These are the activations of a small neural network, seen along a few directions. Each row is one input.
Each table varies a few parts of the input and shows all the possible inputs, shuffled.
Descriptions start from the smaller parts, as in this example, which fits no table here: one of 3 separate values, together with either a single point or one of 9 places around a ring or (one of 4 places along a line, together with one of 8 places around a ring).
Shared parts are said once, and a part with two or three values counts as separate values.

Other details of the inputs vary at random and push rows far along three fixed directions, the same in every table; ignore that.

Rows:
r1: 31  3  -9  -20  -43  22  -16  -56  3  46  -35
r2: -31  10  -12  -19  38  -5  16  2  -45  -26  38
r3: -10  -33  0  6  -6  38  -18  -13  -12  75  35
r4: -19  -11  -10  -1  29  30  13  14  -24  22  34
r5: 9  40  -22  -42  19  -9  26  -23  -14  -48  -30
r6: -29  12  -14  -18  54  7  27  6  -22  -23  40
r7: 2  25  -31  -39  -34  34  21  -60  10  -12  -29
r8: -9  2  17  34  32  -42  7  65  0  -46  3
r9: 4  17  -23  -39  6  1  5  -44  -9  0  -17
r10: -17  -29  22  50  -20  0  -12  43  18  -20  33
r11: 32  -2  -7  -29  -37  14  -19  -53  5  47  -34
r12: -6  5  23  32  27  -39  8  66  -2  -48  7
r13: 9  41  -23  -37  13  -6  28  -19  -23  -49  -39
r14: 26  13  19  16  -19  -45  -15  -1  20  -25  -52
r15: 1  48  -28  -42  4  -10  20  -40  -34  -49  -36
r16: 22  -40  45  58  -19  -12  -28  57  37  42  9
r17: -25  -14  -8  -20  30  12  4  -2  -27  21  53
r18: 34  -1  -7  -24  -33  22  -14  -49  21  50  -25
r19: -23  -19  -14  -15  39  12  5  10  -18  25  47
r20: -6  -22  27  34  18  -33  -15  48  16  1  24
r21: 38  -1  -6  -10  -37  24  -8  -27  11  41  -42
r22: -7  -37  -4  0  -4  22  -23  -7  -15  70  28
r23: -36  12  -12  -14  47  4  22  -5  -36  -24  42
r24: -15  8  32  39  28  -44  5  45  9  -50  16
r25: -23  -15  -9  -21  34  14  4  3  -21  24  55
r26: -31  -6  -15  -5  23  28  6  -4  -37  24  43
r27: 28  42  14  15  -4  -44  16  20  17  -74  -59
r28: 32  -13  22  39  -78  8  -32  -11  57  7  -52
r29: -8  -32  -8  2  -8  23  -22  -3  -19  68  23
r30: -3  -49  29  52  -44  0  -30  38  47  44  7
r31: -9  7  26  38  33  -34  11  58  10  -49  9
r32: 4  14  -34  -42  -37  33  3  -58  -1  -17  -25
r33: -24  -11  -8  -14  29  17  8  -6  -24  20  55
r34: 34  -6  -5  -26  -29  16  -15  -34  19  48  -29
r35: -47  -2  -32  -18  24  17  17  -3  -28  -44  41
r36: 8  50  10  16  -29  -33  21  -6  40  -95  -68
r37: 19  -40  35  55  -19  -16  -29  58  24  39  -9
r38: -29  1  23  35  3  -31  12  55  16  -63  18
r39: 3  46  -22  -40  11  -9  25  -48  -23  -50  -24
r40: 51  -3  37  34  -51  -22  -33  -3  62  25  -60
r41: 9  28  -25  -32  -13  14  9  -48  -24  -3  -25
r42: 3  -37  4  1  -2  31  -14  2  6  73  39
r43: 28  9  17  18  -10  -37  -7  20  28  -24  -48
r44: -21  -11  -12  -4  33  31  12  14  -20  26  39
Each input here is: one of 4 places along a line, together with either one of 2 separate values or one of 9 places along a line.
Q: The inputs of r4 and r21 match in every part but the place on the line of 4. If r26 is changed in the same way as r4 into r21, which row does it become?
A: r41
Q: The inputs of r5 and r31 match in every part but the place on the line of 4. If r12 is changed in the same way as r5 into r31, which row does it become?
A: r44
Q: Start at r22 and move only the place on the line of 4, one step at a time. The first step leads to r2. Which rows follow, in order?
A: r1, r3
Q: Start at r29 and move only the place on the line of 9, one step at a time. The first step leads to r22. Which rows follow, in order?
A: r14, r9, r20, r19, r43, r8, r37
Q: Change only the choice among 2 separate values in r32. List by row number the other rows that result.
A: r38
Q: Start at r36 and move only the place on the line of 4, one step at a time. The first step leads to r7. Which rows follow, in order?
A: r38, r30

Rows:
r45: -31  -14  -10  -23  46  -2  4  5  -26  11  69
r46: 12  -10  -20  -11  -32  49  -11  -35  7  43  -16
r47: -20  4  15  16  19  -27  4  32  -22  -45  17
r48: -18  7  -37  -35  -1  27  13  -42  -4  -20  15
r49: -20  13  -40  -38  -3  30  13  -48  -17  -20  13
r50: 2  -27  30  40  3  -31  -22  45  13  28  0
r51: -29  -3  14  14  10  -25  3  28  5  -48  39
r52: -33  -14  -22  -15  50  9  6  7  -37  8  66
r53: -4  -39  12  2  16  17  -22  16  7  69  42
r54: 15  -10  -14  -25  -19  8  -14  -40  13  58  -12
r55: 14  -11  -7  -21  -37  20  -19  -41  -8  47  -1
r56: -18  1  6  17  40  -38  5  36  0  -46  33
r57: -9  9  21  15  40  -34  4  45  -18  -37  16
r58: 36  6  -1  6  -43  -5  -7  19  30  5  -63
r59: -33  -6  -13  -12  52  13  16  18  -43  18  46
r60: -8  -35  9  11  17  17  -8  12  13  77  45
r61: 1  19  -13  -39  29  5  16  -31  -6  2  11
r62: 7  34  -13  -4  -5  -18  12  -16  -9  -69  -47
r63: -20  11  -39  -35  3  35  14  -42  -17  -21  1
r64: 4  -21  -20  -13  -32  40  -13  -35  22  30  -10
r65: -35  0  10  23  24  -16  18  40  10  -46  21
r66: 22  38  13  -6  13  -34  12  -4  -2  -45  -29
r67: 25  -11  -4  -24  -23  10  -23  -35  -7  54  -5
r68: 30  5  13  18  -36  -21  -16  -5  12  5  -60
r69: 4  37  11  -5  -5  -19  17  -12  13  -60  -22
r70: -54  -11  -17  -8  34  31  20  10  -27  5  56
r71: 12  -17  37  46  2  -22  -12  42  14  30  8
r72: 0  19  -25  -33  31  15  20  -32  -3  -4  8
r73: 32  10  16  11  -18  -24  -14  0  27  15  -59
r74: 15  -4  2  -14  -31  32  -8  -34  8  45  -2
r75: -27  16  -37  -41  1  26  20  -45  -22  -12  -4
r76: -6  -28  35  39  -29  -18  -27  33  23  6  25
r77: 43  9  16  24  -30  -6  -11  -7  24  1  -45
r78: -19  6  11  18  37  -39  9  40  -24  -36  9
r79: 18  8  12  17  -54  -20  -13  -13  23  -4  -44
r80: 15  0  11  14  -50  -18  -13  -13  42  -9  -38
r81: 40  10  28  16  -29  -17  -13  -5  20  5  -39
r82: -15  10  -32  -29  8  35  17  -31  2  -20  2
r83: -16  19  -22  -41  4  28  14  -37  -15  -13  3
r84: 8  -13  -8  -21  -37  30  -17  -36  -2  43  -9
r85: 0  -30  29  39  3  -31  -21  42  25  26  4
r86: 38  7  24  6  -18  -25  -22  1  26  11  -49
r87: 24  1  6  20  -46  -3  -17  -9  25  -12  -50
r88: 8  -30  35  31  2  -30  -28  39  24  21  11
r89: -29  -14  -8  -21  50  3  3  12  -38  14  54
r90: -27  0  18  18  21  -15  9  39  10  -48  28
r91: -7  23  -31  -30  6  37  24  -42  -16  -12  5
r92: -3  -41  1  12  18  30  -22  19  -2  71  36
r93: 5  -9  -7  -12  -28  34  0  -38  27  43  -6
r94: 44  10  17  17  -19  -16  -14  -7  35  8  -46
r95: -29  -5  -3  -9  34  22  16  5  -35  10  62
r96: -18  11  11  23  32  -26  15  41  -21  -38  7
r97: -26  10  -35  -39  4  24  20  -40  -10  -13  0
r98: -16  16  -35  -32  7  38  17  -36  -10  -20  -1
r99: 11  -26  27  52  -5  -5  -22  47  10  15  4
r100: -13  3  7  22  39  -30  4  41  -21  -48  14
r101: -3  23  -30  -30  10  33  22  -42  -23  -8  2
r102: -7  23  -49  -53  5  26  28  -17  -24  -6  1
r103: -29  6  7  22  21  -28  13  34  -23  -43  10
r104: 36  -20  -12  -31  -24  39  3  -14  17  52  -28
r105: 19  -20  33  49  2  -13  -17  41  17  20  10
r106: 7  44  1  -3  -1  -23  26  -15  -3  -52  -39
r107: -5  -42  10  10  -6  15  -26  10  -19  64  52
r108: 7  5  -32  -52  14  20  31  -17  -18  -14  -12
r109: -27  -44  0  17  -12  32  -15  13  -11  64  40
r110: 29  -5  4  -20  -10  15  -14  -31  10  58  -9
r111: 22  -3  -7  -11  -22  29  -4  -35  -2  61  -15
r112: 4  27  0  5  -1  -10  20  -7  27  -65  -21
r113: -14  -38  17  13  -6  31  -11  10  19  50  54
r114: 10  -27  26  41  8  -16  -22  44  34  18  6
r115: -6  22  -32  -44  15  5  15  -42  -37  3  -1
r116: 31  4  8  20  -49  -15  -20  -15  20  -10  -44
r117: -31  0  16  17  14  -20  4  33  -6  -50  26
r118: -2  25  2  -11  -9  -21  8  -11  14  -65  -29
r119: 8  37  -3  -13  10  -47  11  -11  -4  -48  -37
r120: -41  -11  -13  1  34  36  19  8  -16  -4  68
r121: 3  -23  30  39  8  -25  -17  45  30  28  2
r122: 11  -25  36  32  -4  -36  -30  37  14  22  17
r123: 23  8  13  17  -49  -25  -15  -13  16  -1  -48
r124: 16  34  2  -12  -1  -32  6  -12  -14  -57  -45
r125: 33  -24  -16  -35  -33  28  -1  -23  11  49  -15
r126: 13  33  -7  -7  17  -34  7  -5  -1  -60  -45
r127: 37  4  9  20  -41  -18  -22  -11  16  -5  -45
r128: -6  22  -24  -42  8  24  14  -38  -31  -5  -5
r129: 3  -25  30  48  -17  -28  -22  39  4  20  10
r130: -23  9  18  19  19  -18  9  39  -10  -47  21
r131: -31  11  9  25  21  -18  19  40  -11  -45  13
r132: 2  36  -14  -6  -15  -19  12  -21  -2  -71  -31
r133: -6  -33  11  12  16  18  -10  14  0  81  41
r134: 2  16  -22  -45  19  7  6  -35  -35  -1  -5
r135: 24  5  20  11  -51  -21  -20  -10  22  -7  -32
r136: 18  -10  -19  -12  -29  46  -13  -37  0  48  -20
r137: 36  -1  8  10  -22  -21  -21  -8  38  1  -52
r138: -5  -34  -11  4  -2  47  -4  43  3  72  30
r139: -39  4  7  20  11  -27  12  27  -7  -50  30
r140: -14  27  -28  -35  5  28  30  -45  -21  -2  1
r141: 26  10  14  19  -39  -12  -10  -5  20  4  -59
r142: 13  -15  22  40  -11  0  0  68  30  23  7
r143: 15  34  -10  -3  2  -23  9  -12  -12  -66  -49
r144: 3  21  -32  -36  26  22  14  -30  -29  -7  -10
r145: -23  -36  9  19  -7  36  -6  8  8  62  49
r146: -10  9  18  18  30  -27  7  40  -20  -41  14
r147: -13  5  6  20  34  -35  4  34  -21  -47  26
r148: -17  -15  -9  -18  45  24  37  32  -19  3  55
Q: The inputs of r53 and r88 match in every part but one. If r121 is changed in the same way as r53 into r88, which row does it become?
A: r85
Q: The inputs of r81 and r107 match in every part but one. If r61 is changed in the same way as r81 into r107, which row does it become?
A: r45
Q: The inputs of r130 and r135 match in every part but one. If r46 is changed in the same way as r130 into r135, which row does it become?
A: r132
Q: Describe the family of inputs behind these rows.
A: one of 4 places along a line, together with either one of 2 separate values or (one of 3 separate values, together with one of 8 places along a line)
Q: Change only the place on the line of 4 in r64. List by row number the other rows that result.
A: r48, r82, r112
Q: Change only the place on the line of 8 in r88. List by row number the other rows that result.
A: r47, r84, r89, r117, r118, r124, r134
Q: Change only the place on the line of 8 in r63. List by row number the other rows that result.
A: r62, r64, r87, r100, r126, r137, r143
Q: Change only the place on the line of 4 in r144. List by row number the other rows that result.
A: r100, r105, r147
Q: Change only the choice among 3 separate values in r106. List by row number the other rows that result.
A: r95, r101
